Here are a small network's activations along a few directions, averaged over the inputs that share one value of a field.
Related values have similar rows: they may be neighbours, one step apart, or belong to one group.
In the rows, zero is written as 500.
Strong random noise was added to every row along 13 fixed directions; ignore it. To show where, here is one row again and again, with new noise each time:
[549 530 444 602 629 414 299 616 443 347 399 609 386 564 373 566 533 384
 401 456 380 339 378 562 472 459]
[486 522 425 681 368 720 346 484 457 624 714 648 372 611 538 749 484 657
 404 642 360 768 368 436 454 526]
[583 503 570 516 565 569 829 369 600 727 481 623 475 439 552 560 559 758
 685 580 608 721 447 455 396 614]
[738 667 523 810 417 278 279 570 543 508 640 469 745 661 561 676 711 566
 516 567 534 752 595 427 294 506]
[508 427 396 642 661 393 642 592 642 310 453 439 371 544 260 829 187 521
 485 462 326 605 522 465 500 362]
[435 487 566 582 422 435 917 617 543 525 516 499 402 378 413 457 273 482
 477 453 516 409 588 293 440 589]
[328 573 495 587 111 417 717 334 701 321 280 386 501 410 355 153 425 535
 579 514 387 362 704 370 595 560]
[339 397 475 441 592 559 543 673 538 576 400 657 519 444 600 599 605 481
 336 466 607 422 533 507 575 566]
[679 585 591 504 430 523 642 286 362 637 605 582 217 416 578 431 335 406
 596 308 403 367 246 466 360 604]
[298 478 554 578 290 415 440 699 636 405 250 229 812 466 469 172 456 426
 401 601 658 438 799 406 548 492]
[612 358 311 555 407 523 282 274 238 485 678 366 375 510 592 691 455 339
 489 527 414 589 496 583 585 449]
[279 538 491 501 432 530 240 967 553 386 585 625 481 547 593 440 276 422
 272 477 605 307 553 489 473 623]
[465 672 528 601 395 411 658 478 532 357 495 509 472 548 200 511 591 600
 357 591 211 495 566 333 500 403]
[641 174 478 740 628 474 464 563 343 533 427 366 290 446 386 646 242 423
 518 519 603 671 371 421 432 489]
[484 340 832 397 625 619 429 535 595 771 200 326 650 455 510 398 542 721
 339 490 706 829 350 385 435 432]


Values of DASI:
budi: [506 543 647 513 724 394 298 873 599 566 287 512 787 539 512 518 626 373
 256 382 612 408 446 493 376 418]
veli: [427 511 609 611 516 587 814 597 588 703 488 683 393 465 460 722 476 569
 316 380 395 557 385 269 415 535]
sali: [423 600 509 558 464 739 427 685 436 540 597 560 539 561 445 301 430 524
 567 680 567 441 456 507 421 515]
gavu: [250 597 766 312 290 537 517 535 700 492 187 365 686 438 467  12 455 473
 337 360 493 208 552 402 596 481]
zimi: [617 598 688 400 524 414 486 564 366 566 619 749 374 470 507 334 832 619
 462 435 547 395 341 468 388 621]
tato: [498 589 649 209 456 558 433 563 566 601 700 404 513 497 720 378 236 505
 463 339 566 465 407 532 432 499]
dakig: [508 667 881 396 372 520 638 524 584 684 419 496 488 405 560 260 406 535
 415 179 429 458 316 270 331 510]
sepuv: [690 478 629 412 492 434 219 318 323 433 744 502 390 614 422 518 642 756
 514 547 532 772 403 454 471 511]
zeki: [367 767 498 676 629 796 265 718 614 568 284 797 601 645 477 253 536 543
 584 708 471 366 240 642 398 565]
zut: [482 533 429 524 430 532 541 344 593 351 506 531 296 574 244 535 462 637
 535 585 197 525 393 491 586 452]
sig: [475 603 480 579 411 378 555 532 733 480 461 538 774 538 622 630 671 439
 531 396 555 450 632 466 471 460]
fuve: [378 524 643 480 324 395 913 570 577 567 622 499 541 419 451 465 599 498
 369 365 493 463 703 237 564 563]
kubos: [549 560 414 798 517 712 426 467 522 674 426 553 657 624 581 394 534 377
 686 623 487 512 357 592 407 515]
mubo: [360 428 465 557 436 628 503 540 330 470 429 479 448 452 370 378 589 324
 395 553 401 300 449 434 558 397]
dar: [484 588 528 435 702 444 560 458 688 364 166 615 458 463 354 345 602 554
 641 372 473 355 406 583 560 475]
Each value of DASI is a pair of two hidden parts, and every pair occurs once (5 first parts, 3 second parts).
Changing only the second part turns kubos into sepuv. zut has the same second part as kubos; what does that change turn zut into?
Answer: gavu
Changing only the second part turns sali into dar. mubo has the same second part as sali; what does that change turn mubo into?
Answer: dakig

Values of KOP:
lugi: [435 391 338 781 406 551 233 499 630 375 271 500 530 612 386 533 583 467
 584 566 453 567 498 584 557 428]
navu: [389 493 421 625 492 683 421 627 502 423 563 438 478 595 298 456 270 538
 467 706 394 630 477 449 528 442]
selof: [397 435 507 600 314 489 534 471 351 544 439 578 498 413 523 329 717 393
 389 520 525 352 587 381 611 614]
rit: [478 354 541 515 456 548 121 578 448 497 438 344 468 533 522 476 347 469
 327 505 525 626 369 499 476 417]
nebe: [481 412 635 612 471 461 400 500 688 487 266 559 532 495 404 507 671 772
 521 482 616 750 435 362 444 502]
sibap: [536 538 615 491 443 653 455 418 402 767 387 474 496 431 672 393 547 437
 441 422 518 517 345 490 404 503]
sofu: [564 527 589 236 559 462 579 387 648 484 397 370 561 435 536 307 306 628
 712 493 613 478 529 605 497 539]
gup: [539 513 393 567 635 564 893 418 626 626 472 254 791 520 531 579 321 498
 730 730 575 650 723 580 479 424]
vare: [548 394 282 338 566 312 368 504 481 308 829 467 581 559 674 757 658 605
 654 610 704 668 805 702 659 553]
The values of KOP form a line.
List every value one step from rit, in the order listed.
Answer: sibap, sofu
List every value one step from lugi, in the order listed.
Answer: nebe, vare
